A small network was trained on invented records. Each row is its activation on one of them, seen along a few directions.
Each row is followed by the record's values for the fields Kibuv, Sarez, Vafe, Vagog, Guro, Fome.
A field that a record lacks is written absent.
The largest differences between rows may come from other fields.
In the rows, 500 means zero.
Random noise pushes rows far along 22 fixed directions. That doesn't count. These rows show it; they differ only by the noise:
[252 654 583 567 414 637 616 190 604 414 610 704 663 422 333 610 626 719
 544 680 304 672 580 491 372 495 490 361 451 338 476 274 410 552 353 592
 569 314 686 708 721 570 626 419 380 446]
[590 498 377 690 188 667 529 579 541 468 498 622 325 344 535 116 428 367
 571 298 211 196 468 644 549 444 389 328 599 494 593 549 631 404 609 413
 323 511 544 471 464 605 377 298 223  29]
[659 646 453 444 571 350 555 559 325 546 460 483 561 362 563 451 378 123
 514 489 623 390 539 401 414 287 460 543 620 670 298 435 513 506 366 544
 285 251 433 449 240 455 368 588 615 569]
[383 537 704 663 357 576 512 522 404 509 485 275 472 543 562 181 437 439
 276 534 505 528 260 474 586 661 213 691 397 322 634 552 608 444 345 423
 499 572 530 568 547 574 416 502 572 677]
[505 455 643 480 621 353 525 446 376 276 467 459 385 687 489 531 457 606
 192 388 722 421 393 351 475 575 282 412 508 377 544 538 314 490 677 444
 503 417 569 453 427 365 301 387 519 830]
[428 366 499 389 507 520 449 589 560 443 532 440 475 504 752 665 336 569
 388 508 517 514 339 675 498 463 706 766 373 394 551 221 707 530 480 148
 412 749 516 445 476 582 436 429 379 351]
[456 537 653 565 472 568 452 661 720 520 482 629 529 747 583 731 485 495
 716 649 471 493 620 484 535 273 181 609 480 683 303 370 443 626 358 469
 708 313 407 485 775 600 550 651 425 324]
[657 284 495 307 475 445 406 543 561 376 405 447 239 615 588 610 500 557
 220 546 594 540 475 614 542 505 760 492 691 461 658 397 623 712 429 367
 401 678 386 197 484 452 564 282 660 352]
[394 556 245 481 333 190 530 152 212 438 368 494 619 508 359 216 406 449
 344 628 344 445 453 650 417 450 463 376 371 417 743 564 607 760 753 700
 509 595 314 457 485 328 885 452 475 403]
[570 660 486 462 425 370 416 575 323 395 585 512 476 621 492 476 429 715
 393 684 399 399 515 440 634 813 496 252 503 352 640 373 364 454 465 557
 368 768 480 540 497 311 825 341 406 492]
[541 574 698 483 627 559 594 361 546 415 346 654 630 421 558 710 404 601
 365 800 453 345 723 509 485 447 466 344 396 478 358 588 584 539 548 246
 623 386 412 423 651 380 406 437 238 547]
[384 669 566 626 407 582 303 485 382 489 701 340 452 682 515 509 572 433
 413 808 587 560 499 332 566 648 485 539 625 495 490 624 380 495 359 603
 553 718 436 643 689 455 736 673 617 613]
[684 453 420 536 325 523 413 522 751 591 438 477 505 625 442 508 391 599
 773 688 535 555 580 653 353 420 671 556 789 541 595 428 437 839 412 486
 543 476 400 159 316 388 462 451 881 428]
[644 549 586 172 484 319 583 420 497 494 278 482 615 464 475 675 524 665
 393 616 365 544 545 647 476 388 518 488 321 343 540 425 680 402 629 332
 588 637 523 638 748 526 658 471 283 409]
[623 644 541 605 496 542 500 468 529 290 582 455 478 332 727 631 700 200
 158 427 590 793 318 411 597 307 872 476 486 404 399 460 446 273 357 210
 315 718 566 662 452 602 464 477 262 471]
[503 397 291 715 404 325 393 467 611 477 499 669 550 540 575 346 539 530
 705 410 381 467 498 629 461 410 470 464 373 638 641 652 337 775 728 457
 399 333 417 245 546 423 432 373 397 300]
[272 357 545 490 407 504 569 485 394 204 582 481 376 490 361 332 354 294
 152 620 756 382 517 509 387 396 592 709 377 450 286 483 737 484 288 308
 289 274 369 404 559 508 241 299 580 469]
[558 474 726 563 477 592 479 314 704 548 535 466 406 538 272 611 718 609
 437 637 618 684 590 459 393 671 519 410 538 373 556 690 304 694 413 587
 721 238 417 379 664 332 302 566 819 754]
[682 348 386 460 441 385 474 528 450 618 423 527 357 451 525 337 591 282
 402 522 499 334 533 568 421 691 498 421 364 485 574 607 581 541 559 422
 493 314 263 219 760 383 510 554 535 252]
[400 548 489 435 571 170 491 595 400 634 359 573 886 416 611 336 682 386
 768 456 359 668 586 399 700 477 386 684 174 677 466 498 405 320 292 593
 512 284 353 365 486 630 768 442 537 594]
[396 382 441 476 636 429 695 471 469 309 372 536 640 625 440 584 298 723
 417 415 475 446 426 615 524 453 413 426 174 413 433 358 556 439 629 477
 701 742 450 671 450 435 679 473 186 570]
[360 368 406 391 648 341 484 571 430 385 561 678 626 571 765 624 600 388
 526 511 653 477 561 302 558 596 521 559 236 595 404 144 288 474 378 425
 642 244 317 140 512 496 740 455 517 431]
[537 471 367 543 464 255 530 553 437 505 360 593 399 720 293 418 570 224
 403 316 473 609 403 522 428 436 478 410 604 441 419 428 527 240 392 600
 388 476 367 516 538 552 692 526 556 337]
[367 409 433 480 603 596 585 245 693 709 306 467 783 483 509 614 335 441
 672 522 325 587 373 691 325 514 474 577 359 406 501 510 718 394 406 478
 775 608 300 527 280 585 457 719 519 678]

[569 680 648 582 504 440 352 565 497 572 621 568 483 354 522 615 584 390
 493 661 491 551 670 460 617 562 736 503 492 527 438 606 407 541 381 397
 359 389 342 361 476 354 376 470 565 514]  {Kibuv: w2, Sarez: absent, Vafe: h2, Vagog: f1, Guro: m2, Fome: s2}
[629 665 721 647 446 484 356 639 569 712 468 393 430 587 575 404 543 599
 549 388 280 536 319 490 708 739 103 430 506 413 742 755 411 437 554 563
 435 629 560 644 523 510 377 591 427 672]  {Kibuv: w1, Sarez: n1, Vafe: h1, Vagog: f1, Guro: m2, Fome: s1}
[458 774 466 442 227 296 254 520 383 522 630 315 519 668 513 466 407 161
 434 724 430 519 377 505 624 462 287 599 309 509 550 649 577 508 403 645
 446 700 114 696 485 462 683 751 500 475]  {Kibuv: w1, Sarez: n1, Vafe: h1, Vagog: f2, Guro: m1, Fome: s2}
[759 612 445 435 494 625 539 383 565 702 342 455 730 270 576 435 660 441
 833 664 498 529 734 402 392 341 668 473 807 663 443 679 416 437 545 481
 677 406 647 391 478 584 542 578 673 539]  {Kibuv: w1, Sarez: n2, Vafe: h2, Vagog: f2, Guro: m2, Fome: s2}
[459 428 465 424 551 488 533 459 462 447 478 457 523 439 342 515 366 578
 528 485 550 314 612 575 477 481 594 494 430 516 425 668 557 452 657 538
 598 583 371 507 345 351 405 488 489 626]  {Kibuv: w1, Sarez: n2, Vafe: h2, Vagog: absent, Guro: m2, Fome: absent}
[525 280 415 510 737 525 600 659 460 422 538 562 316 560 388 682 584 494
 477 280 694 522 620 507 532 311 708 493 472 708 229 484 486 481 606 581
 609 559 537 653 700 487 591 621 375 376]  {Kibuv: w1, Sarez: n1, Vafe: h2, Vagog: f1, Guro: m1, Fome: s2}
[112 535 440 415 743 346 453 346  96 641 686 530 615 320 478 575 420 467
 450 548 551 499 574 461 493 659 785 702 322 502 464 398 578 523 613 598
 436 484 471 543 423 388 625 598 578 645]  {Kibuv: w2, Sarez: absent, Vafe: h2, Vagog: f2, Guro: m1, Fome: s1}
[308 473 444 458 273 489 383 310 834 337 538 618 595 623 576 680 560 517
 523 507 367 714 318 611 417 456 645 547 438 238 657 260 463 397 421 278
 547 559 387 327 335 649 481 326 491 351]  {Kibuv: w1, Sarez: n1, Vafe: h2, Vagog: absent, Guro: m2, Fome: absent}
[167 508 450 916 331 473 399 589 244 524 600 478 425 805 663 285 330 335
 297 617 627 370 255 499 435 730 443 793 419 204 595 217 526 420 720 141
 652 671 449 294 708 427 710 660 489 250]  {Kibuv: w2, Sarez: absent, Vafe: h2, Vagog: absent, Guro: m1, Fome: absent}
[701 476 380 401 576 317 507 369 483 646 285 479 545 419 584 575 644 355
 476 274 272 610 399 648 612 425 506 332 282 511 654 703 568 439 775 561
 705 749 301 603 508 504 702 698 250 413]  {Kibuv: w1, Sarez: n1, Vafe: h2, Vagog: f1, Guro: absent, Fome: absent}
[612 471 507 328 431 344 506 536 807 508 284 521 586 876 120 661 322 628
 690 609 388 592 517 690 344 428 279 424 441 417 378 675 641 318 342 548
 529 551 264 669 500 543 408 530 546 599]  {Kibuv: w2, Sarez: absent, Vafe: h1, Vagog: f1, Guro: m2, Fome: s1}
[390 561 438 268 640 583 424 353 453 647 600 541 623 295 619 730 673 501
 692 543 306 604 607 460 475 453 649 522 608 658 445 468 577 388 359 639
 398 547 654 762 615 739 640 571 426 452]  {Kibuv: w1, Sarez: n1, Vafe: h2, Vagog: f2, Guro: absent, Fome: absent}
[494 703 434 450 433 366 345 407 322 538 575 378 587 614 416 436 572 456
 589 683 535 461 535 341 394 525 432 489 594 509 464 773 355 227 672 560
 483 589 592 736 694 482 578 648 525 665]  {Kibuv: w2, Sarez: absent, Vafe: h2, Vagog: f2, Guro: m1, Fome: s2}
[343 503 445 722 598 491 588 375 530 433 416 544 838 607 384 347 528 644
 618 679 593 517 567 345 385 619 377 449 386 482 404 750 318 378 531 510
 628 362 550 452 576 434 544 480 498 829]  {Kibuv: w1, Sarez: n2, Vafe: h1, Vagog: absent, Guro: m1, Fome: absent}
[394 603 330 450 619 323 432 472 223 531 620 470 471 487 659 586 364 403
 422 289 401 478 275 510 558 471 460 486 551 552 619 266 500 614 589 738
 275 740 549 704 218 479 696 606 386 491]  {Kibuv: w1, Sarez: n2, Vafe: h2, Vagog: f1, Guro: absent, Fome: absent}
[486 381 673 399 664 522 528 596 550 820 487 497 496 248 489 686 508 604
 687 417 532 460 681 664 445 490 612 812 374 560 474 465 620 755 620 427
 630 238 490 341 574 436 231 643 668 504]  {Kibuv: w2, Sarez: absent, Vafe: h1, Vagog: f1, Guro: m2, Fome: s2}
[621 570 378 570 438 258 478 403 517 554 423 466 605 703 391 467 515 609
 478 591 382 647 338 588 431 710 401 305 315 329 696 529 351 562 564 616
 550 668 388 566 612 299 773 605 478 564]  {Kibuv: w1, Sarez: n2, Vafe: h2, Vagog: f2, Guro: m2, Fome: s1}
[485 397 625 344 538 639 685 267 465 498 443 419 374 375 373 462 523 532
 248 449 534 489 473 495 518 612 340 346 427 405 626 457 592 733 466 773
 769 367 437 501 459 414 504 553 652 658]  {Kibuv: w1, Sarez: n2, Vafe: h2, Vagog: f2, Guro: m1, Fome: s2}
[478 511 506 444 539 481 482 669 452 351 623 465 545 494 462 555 502 438
 592 461 691 438 636 383 620 380 604 589 355 641 242 593 384 284 521 487
 584 546 422 610 424 477 464 525 449 591]  {Kibuv: w1, Sarez: n1, Vafe: h2, Vagog: f2, Guro: m2, Fome: s2}
[611 461 537 492 540 727 556 621 605 507 509 532 598 536 712 563 496 638
 691 632 593 366 621 341 591 685 440 417 441 532 459 309 310 476 501 405
 902 502 500 295 500 452 657 560 500 499]  {Kibuv: w2, Sarez: absent, Vafe: h2, Vagog: f2, Guro: m2, Fome: s1}
[421 461 485 474 438 543 544 512 403 553 359 469 506 524 555 373 316 422
 445 531 430 484 453 583 588 477 505 591 600 476 576 307 743 544 361 515
 561 656 383 360 263 589 699 444 626 407]  {Kibuv: w1, Sarez: n1, Vafe: h1, Vagog: f2, Guro: absent, Fome: absent}
[515 560 686 524 502 436 420 506 525 697 616 381 412 381 320 499 652 567
 548 444 394 720 494 598 594 540 383 590 353 593 597 735 485 805 376 813
 389 370 480 731 666 434 345 638 644 658]  {Kibuv: w1, Sarez: n1, Vafe: h2, Vagog: f2, Guro: absent, Fome: absent}
[442 339 396 431 484 588 532 196 760 485 544 573 479 467 539 707 409 606
 489 370 426 438 312 700 272 598 529 391 245 261 688 407 507 594 834 357
 768 494 431 426 432 404 243 603 341 459]  {Kibuv: w1, Sarez: n2, Vafe: h2, Vagog: f1, Guro: m2, Fome: s2}
[680 332 508 417 765 435 497 715 433 454 465 477 257 515 541 664 535 389
 311 269 638 467 515 504 619 405 630 454 509 682 338 636 583 415 533 474
 353 617 456 581 547 482 410 532 368 489]  {Kibuv: w1, Sarez: n1, Vafe: h2, Vagog: f1, Guro: m1, Fome: s1}
[545 602 536 431 488 459 499 480 469 421 458 614 546 467 346 504 534 540
 584 510 418 372 694 435 468 430 507 348 619 503 351 702 474 144 582 430
 391 434 573 622 507 555 370 333 363 526]  {Kibuv: w2, Sarez: absent, Vafe: h2, Vagog: f1, Guro: m1, Fome: s2}
[667 589 446 392 436 327 552 517 474 554 430 502 575 463 446 499 479 383
 598 504 466 535 519 553 447 375 500 488 395 519 432 399 482 450 473 520
 525 429 414 531 472 461 553 580 511 443]  {Kibuv: w1, Sarez: n1, Vafe: h2, Vagog: f1, Guro: m2, Fome: s1}
[567 523 623 427 479 644 531 453 759 369 440 486 632 487 699 650 505 669
 622 474 436 625 457 494 587 237 381 514 476 566 524 458 432 583 482 385
 631 536 637 568 367 681 360 399 363 584]  {Kibuv: w2, Sarez: absent, Vafe: h2, Vagog: f2, Guro: m1, Fome: s1}
[ 83 374 703 370 653 686 615 353 352 395 543 614 309 423 290 632 438 652
 168 467 492 412 630 503 599 605 625 485 598 379 454 281 745 511 420 648
 589 486 521 505 493 502 582 321 544 507]  {Kibuv: w1, Sarez: n2, Vafe: h2, Vagog: f2, Guro: m1, Fome: s2}
[490 496 439 346 531 548 609 234 425 416 517 449 582 106 500 513 626 548
 311 448 322 585 500 606 622 529 801 331 235 424 608 579 629 506 534 591
 527 753 453 706 436 478 661 417 253 506]  {Kibuv: w1, Sarez: n1, Vafe: h2, Vagog: f1, Guro: m2, Fome: s1}
[454 484 516 368 633 447 553 424 462 403 384 480 555 534 632 608 562 262
 280 494 577 635 412 399 522 312 469 555 507 564 385 438 613 357 335 470
 505 512 462 556 501 680 600 544 449 562]  {Kibuv: w1, Sarez: n2, Vafe: h2, Vagog: f1, Guro: m1, Fome: s2}
[520 589 225 577 470 324 290 536 562 437 637 595 571 671 590 585 435 345
 595 610 309 524 395 535 510 561 452 312 387 624 485 602 445 484 317 590
 161 667 248 625 475 473 649 542 273 381]  {Kibuv: w2, Sarez: absent, Vafe: h2, Vagog: f1, Guro: absent, Fome: absent}
[423 607 287 611 463 722 383 345 542 722 586 477 743 335 730 471 613 421
 895 655 365 392 605 447 387 429 536 575 603 697 483 749 457 456 733 478
 660 597 620 597 664 650 610 767 347 386]  {Kibuv: w2, Sarez: absent, Vafe: h1, Vagog: f1, Guro: m2, Fome: s1}
[373 445 539 621 766 687 605 502 504 517 451 591 624 389 717 594 469 360
 433 390 566 451 485 381 588 548 600 508 369 500 333 545 559 207 583 260
 688 551 495 463 394 577 424 602 250 611]  {Kibuv: w1, Sarez: n2, Vafe: h1, Vagog: f1, Guro: m1, Fome: s2}

Which values does each new row have?
[697 503 253 471 391 113 501 416 483 329 451 557 627 674 494 340 671 538
 577 580 632 637 469 402 325 344 350 392 422 618 600 481 154 794 602 606
 378 176 585 342 709 412 670 400 584 464]  {Kibuv: w1, Sarez: n2, Vafe: h2, Vagog: f1, Guro: absent, Fome: absent}
[325 810 644 480 198 515 452 491 429 682 490 603 654 467 484 380 306 543
 775 649 182 349 613 554 594 518 275 603 592 356 637 259 615 458 538 492
 619 459 470 425 295 575 603 428 565 328]  {Kibuv: w2, Sarez: absent, Vafe: h1, Vagog: f1, Guro: m1, Fome: s2}
[391 690 183 504 508 325 486 471 254 553 487 605 675 601 421 518 125 622
 821 508 348 331 555 615 410 277 622 465 795 595 488 205 486 559 764 706
 420 807 612 613 106 393 859 526 452 376]  {Kibuv: w1, Sarez: n2, Vafe: h2, Vagog: f2, Guro: m2, Fome: s2}
[653 465 528 410 617 626 459 571 661 860 465 567 447 416 618 668 574 372
 677 456 376 507 490 519 359 719 527 482 676 469 483 391 587 292 331 403
 444 370 541 426 581 622 346 672 593 385]  {Kibuv: w1, Sarez: n1, Vafe: h2, Vagog: f2, Guro: m2, Fome: s1}
[287 346 447 583 697 512 611 381 447 571 438 617 506 488 318 564 362 626
 419 464 434 508 528 658 457 678 666 429 433 413 516 412 655 652 490 631
 559 550 369 417 385 355 616 489 547 547]  {Kibuv: w2, Sarez: absent, Vafe: h1, Vagog: f1, Guro: m2, Fome: s1}
[375 710 453 569 390 244 246 619 306 594 669 489 491 666 673 443 301 424
 644 431 429 402 323 487 507 495 324 700 583 495 622 377 396 450 687 431
 243 569 573 530 318 502 420 534 503 480]  {Kibuv: w1, Sarez: n1, Vafe: h2, Vagog: f1, Guro: m2, Fome: s2}
[529 306 519 325 550 778 570 610 649 654 405 605 478 307 473 414 531 750
 763 455 228 229 726 555 574 767 442 346 583 572 520 560 678 297 366 570
 521 440 573 417 569 638 466 295 431 357]  {Kibuv: w1, Sarez: n2, Vafe: h2, Vagog: absent, Guro: m1, Fome: absent}
[571 341 527 585 595 587 486 656 587 571 408 463 533 417 801 487 405 451
 490 473 464 473 439 601 703 603 604 600 277 551 554 495 611 539 435 260
 622 678 293 249 363 473 476 506 399 468]  {Kibuv: w1, Sarez: n1, Vafe: h2, Vagog: f1, Guro: absent, Fome: absent}
[471 537 583 749 629 380 705 466 467 465 380 657 542 583 338 466 370 620
 435 329 493 536 433 527 449 455 245 372 442 424 484 408 400 671 581 583
 464 271 590 526 381 380 382 460 431 653]  {Kibuv: w1, Sarez: n1, Vafe: h1, Vagog: f1, Guro: absent, Fome: absent}
[597 268 166 476 494 436 556 558 560 370 456 457 529 623 518 409 535 304
 498 458 585 461 387 541 351 459 479 456 252 583 365 571 556 333 444 460
 497 567 338 565 698 568 618 603 334 329]  {Kibuv: w2, Sarez: absent, Vafe: h2, Vagog: absent, Guro: m1, Fome: absent}
[581 619 771 485 285 899 593 705 608 418 480 400 494 164 533 297 478 536
 569 603 336 485 736 541 955 233 563 556 548 708 414 579 756 550 160 559
 560 692 506 631 368 685 556 279 412 359]  {Kibuv: w1, Sarez: n1, Vafe: h2, Vagog: f2, Guro: m1, Fome: s2}
[332 470 900 511 469 718 411 567 598 368 475 531 311 764 311 642 633 938
 389 682 546 579 751 406 733 575 589 508 798 403 490 610 452 340 504 412
 756 704 649 472 792 546 607 245 591 577]  {Kibuv: w1, Sarez: n2, Vafe: h2, Vagog: f2, Guro: m2, Fome: s1}
[684 247 476 200 513 679 579 527 647 454 483 447 335 448 502 493 629 533
 466 462 594 464 550 439 485 667 489 358 535 546 547 437 532 556 265 641
 592 351 458 356 509 585 484 417 707 495]  {Kibuv: w1, Sarez: n1, Vafe: h1, Vagog: f1, Guro: m1, Fome: s2}
[609 435 605 221 547 316 589 581 343 538 159 561 427 467 515 579 394 466
 349 533 480 372 703 656 595 182 568 624 609 585 463 369 844 622 656 354
 571 495 412 280 576 507 660 391 482 223]  {Kibuv: w1, Sarez: n2, Vafe: h2, Vagog: f1, Guro: absent, Fome: absent}
[419 588 532 466 580 470 418 466 546 537 514 556 593 578 519 729 388 509
 604 569 439 413 537 515 494 487 439 490 446 510 415 557 482 389 610 477
 613 575 370 563 432 439 465 633 375 587]  {Kibuv: w1, Sarez: n2, Vafe: h2, Vagog: f1, Guro: m2, Fome: s2}
[687 427 530  57 286 702 433 499 719 471 610 345 430 294 574 552 701 715
 798 456 521 431 653 465 519 357 558 573 634 638 611 495 397 576 585 578
 684 449 707 482 509 666 360 391 661 424]  {Kibuv: w1, Sarez: n2, Vafe: h2, Vagog: f2, Guro: m2, Fome: s1}
